Each row below holds a small network's activations on one input, seen along a few directions.
Each table varies a few parts of the input and shows all the possible inputs, shuffled.
A made-up example of a description, with smaller parts first: one of 4 places along a line, together with either a single point or (one of 2 separate values, together with one of 5 places around a ring) or one of 11 places around a ring.
Shared parts are said once, and a part with two or three values counts as separate values.

Other details of the inputs shift rows strongly along three fixed directions, in all tables alike. That doesn't count.

A family of inputs:
r1: [ 1.80 -2.78  3.43 -4.45 -0.58  0.01 -1.40 -0.32 -1.64  0.48  2.17]
r2: [-1.73  1.93 -1.10  3.25 -1.14 -0.24 -2.64 -1.17  1.43 -1.34  4.86]
r3: [-3.55 -0.98 -2.96  0.94 -0.28  2.05  1.82  0.07  0.45 -1.12 -0.77]
r4: [-2.89  2.00  0.52  0.37  1.35  1.78  0.10 -1.32 -2.80 -2.45 -0.81]
r5: [-1.27 -0.74  1.04  1.28 -0.99  3.02 -1.54  0.01 -1.25 -3.14  4.61]
r6: [-1.79 -2.23  2.03 -4.43  1.15  0.10  3.08  1.65 -0.49  1.19 -7.64]
r7: [ 2.67 -0.54  2.28 -2.07  2.38 -1.34 -1.06 -0.18 -0.06  1.67  1.56]
r8: [ 0.03  2.92 -2.58  4.74 -1.51  0.44  2.02  0.94  0.30  0.01 -0.77]
r9: [-2.04 -1.54 -4.28 -0.49 -2.47 -4.37  2.25  1.66  3.22  2.93 -7.67]
r10: [ 4.26 -0.46  3.00 -2.45  1.73  1.46 -0.47  0.10 -1.19  2.75  1.15]
r11: [ 0.42  1.61 -5.33  4.16 -0.35 -1.84 -1.79 -0.91  2.01  0.10  4.29]
r12: [-2.12  2.86  1.18  0.73  0.65  1.58  1.07 -0.60 -0.96 -4.32 -0.90]
r13: [ 0.76  1.35  3.16 -1.03  2.14 -2.51  2.95  1.99 -0.28 -0.44 -8.06]
r14: [-1.14  1.00 -2.61  2.47 -1.14 -0.18 -1.54 -2.99  1.02 -1.29  4.24]
r15: [ 3.44 -0.19  2.89  0.17  0.22  0.38 -1.51  1.06  0.53  2.97  1.54]
r16: [-4.10 -0.67  0.84  0.18  1.43  4.27  1.14  2.02 -0.62 -2.32 -0.97]
r17: [ 3.64 -0.16 -1.70  1.66 -1.35 -1.34 -1.16 -0.88  1.72  3.99  2.68]
r18: [ 1.92 -2.26 -3.57 -0.07 -4.90 -5.13 -1.93 -0.80  3.24  2.56  1.55]
r19: [ 1.67 -0.50  2.96 -3.60  0.41 -1.55 -1.55 -1.48  0.39  1.01  1.00]
r20: [-0.61  2.42 -2.42  3.66  0.55  1.81  0.94  0.20 -2.39  0.80 -0.65]
r21: [ 1.86  0.34 -2.69  1.29 -1.22 -5.75 -1.82 -0.05  2.67  4.69  2.46]
r22: [-1.76  2.02 -0.95  4.34  1.45 -0.45 -0.19  0.88 -0.02 -0.90 -0.27]
r23: [-3.88 -0.50 -1.51 -0.55  0.71  3.09  1.58  1.06 -1.38 -1.26 -0.61]
r24: [-1.33 -1.71 -2.30  0.96 -3.31 -4.72  2.13 -0.56  0.82  1.46 -7.29]
r25: [ 3.62 -1.40  3.51 -2.87  2.98 -0.64 -1.31 -0.47 -0.02  0.94  1.21]
r26: [ 1.26 -2.13  3.51 -5.13  0.08  1.06  0.88  2.12  2.01  0.12  1.38]
r27: [ 2.74 -0.96  2.90 -4.42  0.78 -0.83 -2.69 -1.62  0.83  0.04  0.91]
r28: [ 0.75  1.97 -2.02  2.52  1.40  3.11  0.60  0.02 -1.86 -0.93 -1.33]
r29: [-0.79 -1.14  1.23 -1.07  0.20  3.89 -0.19 -1.12 -3.24 -3.30  3.66]
r30: [-1.83  0.46  1.53 -0.09 -0.38  2.84  2.23  0.68 -2.44 -4.91 -1.53]
Each input here is: one of 5 places along a line, together with either one of 2 separate values or one of 4 places along a line.
Changing only the place on the line of 5 turns r3 into r25. The same change can be made to r26. Which row results? -> r13
List by row number the other rows that have the place on the line of 5 in common with r14. -> r2, r4, r12, r19, r27
Which other rows does r28 become when the place on the line of 4 takes its other values? List them by row number. -> r10, r17, r20
Which other rows does r2 become when the place on the line of 5 takes its other values? List them by row number. -> r5, r15, r16, r22
List by row number the other rows that have the place on the line of 5 in common with r30. -> r1, r5, r18, r24, r29

A family of inputs:
r31: [ 1.19 -2.85  0.18 -0.64 -0.79  1.88 -1.98  0.09  0.74 -1.00  8.86]
r32: [-4.08  3.05 -3.81  4.60 -0.27 -1.60  0.86 -1.72 -1.96 -0.76 -2.03]
r33: [-4.32  1.03 -2.59  2.63  1.17 -0.41  1.88  1.30  0.09 -2.20 -4.09]
r34: [-0.02  1.36 -0.61 -0.66 -0.18  4.57 -0.15 -2.19 -0.46 -4.68  7.75]
r35: [ 0.94 -1.05  0.81 -0.81  0.15 -4.21 -0.94 -1.34 -0.20  1.89 -4.49]
r36: [ 5.68 -3.20  6.40 -6.54  3.49  0.13  0.71  1.35 -0.06  3.15 -6.05]
r37: [ 1.60 -2.05  4.58 -5.77 -0.14 -3.82 -0.57  1.20  2.78  3.91 -4.65]
r38: [-1.57  2.66 -4.51  5.07  0.30  1.89  2.27 -0.20 -0.46 -0.03 -0.32]
r39: [-0.58  0.45  3.00 -3.86  4.59  4.56  1.19 -0.40 -4.86 -2.12 -3.80]
r40: [-3.00  1.93 -1.50  1.33  0.77  2.78  3.19 -0.47 -2.05 -6.35 -3.59]
r41: [ 1.39 -2.22  2.04 -3.10  0.03  1.13 -2.96  0.57  2.16 -0.57  5.85]
r42: [-4.51 -0.18  1.84 -0.57  2.12  3.65  4.16  1.22 -4.27 -2.87 -6.24]
r43: [ 0.60 -3.37 -2.45  0.04 -5.46 -6.61  0.45  1.00  3.37  4.37 -5.10]
r44: [ 3.65 -0.87  5.25 -2.36  0.49 -2.69 -1.37  0.24  0.33  1.50 -3.37]
r45: [ 1.45 -2.92  5.61 -5.36  0.27  5.81 -1.77 -0.05 -2.68 -1.13  5.32]
r46: [ 2.39 -1.03 -5.84  1.30 -2.78 -5.81 -2.72 -0.86  3.54  4.49  3.06]
r47: [ 1.29  3.23  0.86  2.35  1.65  5.21 -1.30  0.61 -2.32 -2.23  8.85]
r48: [-4.98  2.43 -5.32  4.33 -1.29 -2.48  1.54  0.52  3.01  1.11 -1.65]
r49: [-0.70  2.63 -2.95  5.91  0.31  1.04  1.34  0.96 -0.88 -1.43 -1.43]
r50: [ 3.56  0.97 -1.00  2.11 -4.42 -5.04 -3.82 -1.85  4.18  4.92  7.10]
Changing only one part turns r48 into r33. The same change can be made to r50. Which row results? -> r44
What do these inputs look like to the network? -> one of 2 separate values, together with either a single point or one of 4 places along a line or one of 5 places around a ring
Which other rows does r43 become when the place on the line of 4 takes its other values? List them by row number. -> r31, r33, r41
Start at r50 and move only the place on the ring of 5, one step at a time. The first step leads to r47. Which rows follow, in order? -> r38, r39, r32

A family of inputs:
r51: [-2.88  0.16  0.52 -0.61 -0.51  1.07  3.11  1.36  0.02 -1.89 -4.60]
r52: [-2.31 -1.63  2.79 -2.72  0.74 -2.05  1.23  1.06 -0.39 -1.02 -6.62]
r53: [ 2.96  0.45 -1.56  1.57 -2.76 -3.34 -1.54  0.70  3.66  2.72  7.40]
r54: [ 2.50 -0.68  3.99 -2.93  1.08 -1.64 -0.23  1.18  2.04  2.66  0.21]
r55: [ 0.81  0.11 -0.56  1.79  0.97  4.65 -1.65 -1.73 -2.33 -1.14  6.67]
r56: [-0.16 -2.25  0.99 -3.80 -0.75 -3.19 -0.63 -0.48  0.61  1.17 -2.21]
r57: [ 2.32  0.46  2.75 -2.14  2.23  1.83 -1.17  0.41  0.92 -0.56  5.52]
r58: [ 1.00 -0.31  2.85 -1.39  1.10 -0.06  1.16  2.14 -1.36  2.17 -6.41]
r59: [-0.08  1.34  2.65 -0.39  3.31  5.37  0.46 -0.99 -5.59 -5.12  1.07]
r60: [-1.44  2.39 -3.65  3.84 -2.09 -2.68  0.09 -1.42 -0.36  0.70 -1.95]
r61: [ 3.52 -1.32  1.37 -3.23  1.39 -1.53 -0.41 -0.84  0.62  2.64 -1.87]
r62: [ 4.77 -2.30  2.59 -3.45  0.16 -2.93  0.09 -0.02 -0.05  3.90 -3.02]
r63: [ 1.44 -1.48  2.23 -2.20  1.30 -1.65  1.13 -0.29 -0.99  2.99 -6.09]
r64: [ 0.42 -3.60  2.32 -4.98  0.88 -0.92  1.22  0.26 -0.68  1.66 -5.37]
r65: [ 1.91  0.50  2.17 -0.88  1.88  1.05 -2.74 -0.88  0.58 -1.87  4.85]
r66: [-0.24 -1.85 -1.37 -0.69 -1.48  2.01  0.17 -1.39 -0.16 -0.68  2.12]
r67: [-2.29  2.05 -1.29  1.75  0.28 -1.20  1.19 -1.06 -1.75 -0.27 -5.36]
r68: [-3.72  2.94 -4.28  6.05 -1.54 -3.24  0.97 -0.49  1.61 -0.38 -3.77]
r69: [-2.83  2.88 -3.02  5.70 -1.21 -1.08  0.17 -0.60  0.38 -1.50 -1.21]
r70: [-5.30  0.98 -4.32  3.68  0.90  6.77  0.83  0.72 -2.31 -4.80  4.88]
r71: [-1.37 -1.07  2.65 -2.72  2.38  8.01  1.01  1.11 -3.25 -4.21  0.94]
r72: [-0.49  1.32  4.19  0.20  3.80  5.58  0.06  0.02 -4.49 -6.38  1.19]
r73: [-2.58 -0.31 -1.59  1.23 -2.68 -2.37  0.85 -0.04  1.64 -1.35 -3.89]
r74: [ 3.54 -0.86  2.03 -2.81  2.00  2.20 -2.25  1.10  0.59  1.34  4.60]
r75: [ 2.36  0.35 -1.50  2.01 -3.01 -2.86 -2.42 -0.07  4.52  3.52  7.97]
r76: [-2.16  2.25 -3.51  5.01  0.34  3.11  1.83  1.19 -2.39 -2.16 -0.15]
r77: [-2.07 -0.54 -3.99  1.82 -3.43 -3.86  0.43  0.77  4.56  2.08  3.10]
r78: [-3.02  3.29 -6.14  5.04 -1.36 -3.58  1.31 -1.17  0.09 -0.11 -4.96]
r79: [ 1.80 -1.56 -2.52 -1.25 -5.19 -3.16 -3.11 -2.03  3.23  2.07  7.14]
r80: [ 3.60 -1.71  3.18 -3.51  1.27 -0.33 -1.15  1.47  1.03  3.82 -0.16]
What do these inputs look like to the network? -> one of 5 places around a ring, together with either one of 2 separate values or one of 4 places along a line
Changing only the place on the ring of 5 turns r60 into r55. The same change can be made to r78. Which row results? -> r61
Which other rows does r52 become when the choice among 2 separate values takes its other values? List them by row number. -> r73
Which other rows does r54 become when the place on the line of 4 takes its other values? List them by row number. -> r53, r57, r75
Which other rows does r67 become when the place on the ring of 5 takes its other values? List them by row number. -> r54, r63, r68, r80
